158  138  104  103  141  104  155 gives 103
140  120  139  117  128  152  107 gives 117
130  108  102  109  140  128  131 gives 109
130  136  135  124  133  141  104 gives 124
101  150  105  108  117  128  137 gives 108
108  116  127  149  110  133  114 gives 149
---
[[135 116 156 107 127 112 132]
 [139 144 132 115 123 141 125]
 [117 146 120 126 124  98 130]] Answer: 123

[[129 135 117 106 114 108]
 [115 117 128 108 142 127]
 [132 137 127 147 130 121]] Answer: 108

[[129 122 139 127 112 123]
 [132 154 117 109 126 143]
 [129 123 138 128 112 123]] Answer: 109

[[135 136 153 134 137]
 [134 145 107 117 115]
 [119 125 121 140 146]] Answer: 107

[[123 157 127 134 135 100]
 [146 144 141 124 110 153]
 [110 115 151 131 137 134]] Answer: 124

[[102 104 155 154 154 153]
 [102 102 152 153 153 154]
 [155 154 104 102 102 104]] Answer: 153
---
[153 116 156 134 123 116] Out: 116

[[125 150 135 131 134]
 [121 114 120 109 135]
 [121 112 125 126 147]] Out: 150

[139 141 137 108 133 130 151] Out: 141

[[120 151 129 118]
 [135 117 150 102]
 [121 156 104 145]] Out: 151

[119 156 108 112] Out: 156

[120 156  98 113 139 135] Out: 156

[126 151 120 125 131] Out: 151

[[113 133 114 150 133 155 117]
 [131 121 147 133 130 108 143]] Out: 133
---
127	128	131	128	127
104	123	131	144	104
107	125	130	143	107
-> 127

137	138	114	128
142	149	149	140
136	142	146	134
-> 137

134	122	133	131	139	132	142
127	131	130	132	115	123	118
118	144	122	118	133	153	138
-> 134

155	130	125	122
98	132	130	131
137	126	128	132
-> 155

121	149	138	126	102
122	154	141	116	146
133	154	125	123	128
-> 121

110	119	149	145	140
137	129	135	131	100
145	109	129	109	132
-> 110

121	136	131	124	128	124	121
120	136	131	124	128	124	135
120	136	131	124	104	124	135
-> 121
---
[[136 143 131 124 141]
 [149 151 128 118 140]
 [129 133 124 126 127]] value 128

[[126 150 133 138 121 111 143]
 [132 106 139 147 132 117 146]] value 139

[[131 131 127 124 145 129]
 [126 123 127 152 118 126]
 [127 133 130 132 132 132]] value 127

[[119 138 112 144]
 [144 132 152 138]
 [145 136 137 139]] value 152

[[147 125 120 144]
 [147 121 132 140]
 [154 124 118 108]] value 132

[[115 100 106 114]
 [113 103 111 109]
 [107 101 116 101]] value 111

[[120 117 132 137 128 128]
 [103 125 136 130 143 131]
 [125 118 125 141 129 135]] value 136

[[119 118 119 157]
 [118 113 112 158]
 [118 113 111 158]] value 112

[[141 128 129 127 128 129]
 [130 126 107 129 128 128]] value 107
---
110  130  124  141  121  124  115
122  134  123  127  151  114  133
131  119  112  111  148  120  116
--> 112

122  155  108  115  114
125  104  100  146  132
--> 108

127  124  137  130  151  129  133 --> 129

127  107  154  126 --> 127

115  137  123  118  151 --> 123

110  147  134  127  155  141 --> 134

130  133  120  126  117
133  105  149  130  128
--> 120
---
108	110	125	134	152	140
104	118	128	143	151	121
105	120	129	146	150	118
=> 128

123	130	137	119	134	127	133
123	122	128	150	133	121	122
=> 128

110	154	143	111	157	113
152	112	144	114	149	107
105	140	155	112	102	145
=> 144

147	108	141	112	130
145	112	145	120	141
103	147	151	139	142
=> 145

133	121	101	137	119	141	119
116	124	142	141	104	121	120
=> 142

128	130	127	126	127	125	126
148	143	113	146	121	112	141
148	152	103	144	117	112	139
=> 113

134	157	130	121	142
124	138	156	143	124
=> 156
---
[[121 119 136 115 130 149 116]
 [127 140 132 130 119 137 123]
 [126 134 133 127 114 101 125]] → 114

[[111 117 147 105 117 143 133]
 [131 112 126 109 138 134 144]
 [140 138 123 126 128 118 142]] → 128

[[130 129 134 123 114 119 130]
 [134 135 134 125 134 129 125]
 [129 153 115 109 142 144 119]] → 142

[[127 138 142 102 107 103 123]
 [129 130 125 123 123 124 123]
 [129 129 129 127 126 128 128]] → 126

[[116 121 146 144 123]
 [130 147 123 105 126]
 [116 126 125 130 131]] → 125

[[127 123 122 131 133 150 157]
 [138 129 127 128 130 124 118]
 [127 125 127 130 130 129 132]] → 130

[[147 154 108 107 157 140 121]
 [113 155 144 145 109 133 137]
 [124 154  99 118 133 141 148]] → 133

[[141 138 125 151 143 114 131]
 [142 126 134 130 119 117 104]
 [153 130 128 140 137 122 106]] → 137

[[129 123 140 127 136]
 [109 136 133 128 131]
 [147 139 152 103 157]] → 152
---
[145 121 130 149 123] 123

[[134 134 133 132 125 127]
 [126 131 128 129 129 128]
 [111 108 149 142 125 152]] 125

[[137 131 134 136 110]
 [136 133 123 103 137]] 110

[[132 122 132 122 122 127 122]
 [130 126 129 112 105 126 137]] 122

[131 102 137 128 137 134 129] 137

[111 135 152 112 155] 155
